Each row below is a small network's average activation on inputs in which a field has the value named, seen along a few directions.
Values that are neighbours, or in one group, have similar rows; names and order tell nothing.
In the rows, zero is written as 500.
Strong random noise was added to every row along 2 fixed directions; ignore it. To show where, here is one row again and again, with new noise each time:
[513 547 340 512 330 658 441 440 408 769 698 576 601]
[664 457 717 529 404 371 447 708 600 201 547 616 446]
[592 486 592 516 371 463 469 612 540 433 585 595 499]
[560 535 395 523 350 621 414 487 432 636 690 591 577]


E, 18 values:
e9: [343 532 546 403 409 447 600 501 523 760 213 303 515]
e4: [394 665 353 484 497 623 512 372 360 597 299 394 502]
e5: [484 639 445 559 545 478 595 418 417 514 296 412 448]
e15: [379 363 424 508 583 524 650 463 554 709 670 492 464]
e18: [631 621 320 574 457 668 345 526 398 452 703 655 624]
e1: [607 373 559 450 661 545 406 492 532 186 733 570 479]
e10: [551 584 472 492 502 456 394 509 431 377 303 372 497]
e6: [557 614 455 548 498 544 571 460 402 593 471 558 470]
e7: [531 657 435 597 599 546 524 520 419 424 421 520 421]
e12: [352 418 345 434 620 644 434 263 436 722 582 443 600]
e14: [585 482 201 468 624 727  93 333 303 461 741 480 682]
e11: [466 482 714 382 485 339 426 583 599 444 307 390 499]
e13: [461 490 456 543 305 537 528 570 501 718 616 558 588]
e8: [702 658 364 624 557 668 291 488 339 383 690 634 533]
e17: [429 388 371 437 659 631 443 324 415 530 622 492 596]
e16: [368 307 733 491 530 182 907 561 804 405 391 509 255]
e3: [211 365 441 458 479 477 892 355 645 962 525 463 417]
e2: [467 649  72 538 420 859 212 245 252 898 592 375 776]
The values of E form a line.
Q: A walk along E starts at e13 and steps to its neighbour e18. Put e6, e12, e14, e17, e16, e2 in the order it reaches them.
A: e6, e2, e14, e12, e17, e16
Q: Name the neighbours of e5, in listed order.
A: e4, e7
Q: Name the neighbours of e15, in listed order.
A: e1, e3

L, 18 values:
l12: [604 507 453 512 443 568 325 514 455 469 589 539 612]
l7: [600 607 413 558 456 572 426 497 402 479 507 568 501]
l9: [610 495 335 570 425 633 468 481 460 455 787 578 484]
l4: [408 604 453 475 415 576 648 495 420 905 455 456 561]
l11: [536 606 306 530 537 663 323 415 365 438 483 473 532]
l16: [431 399 637 467 577 429 634 443 560 465 468 484 427]
l10: [477 649 325 516 486 655 482 398 364 606 456 481 530]
l3: [554 443 518 468 635 468 397 454 479 262 578 458 472]
l5: [445 592 571 523 467 406 653 539 521 554 290 468 459]
l14: [312 464 453 471 545 495 675 345 529 854 534 499 482]
l1: [386 405 555 510 382 417 731 535 592 662 554 527 432]
l8: [466 448 594 412 571 413 465 575 543 391 374 405 483]
l15: [413 528 582 433 518 394 578 530 561 497 259 397 492]
l17: [629 381 542 578 595 532 405 534 544 222 663 612 493]
l18: [477 432 372 525 504 590 492 423 508 661 714 595 529]
l6: [418 480 804 422 410 231 725 652 645 683 247 467 436]
l2: [552 521 428 494 559 539 325 475 481 338 436 448 530]
l13: [436 463 527 461 374 487 462 536 532 654 554 460 615]
The values of L form a line.
Q: A walk along L starts at l13 and steps to its neighbour l12. Put l4, l11, l5, l8, l15, l6 in the order it reaches them.
A: l6, l4, l5, l11, l15, l8
Q: How many steps from neighbour to neighbour lead from l18 to l10, at the fewest?
A: 9
Q: Name the neighbours of l14, in listed order.
A: l16, l17
Q: Name the neighbours of l9, in listed order.
A: l1
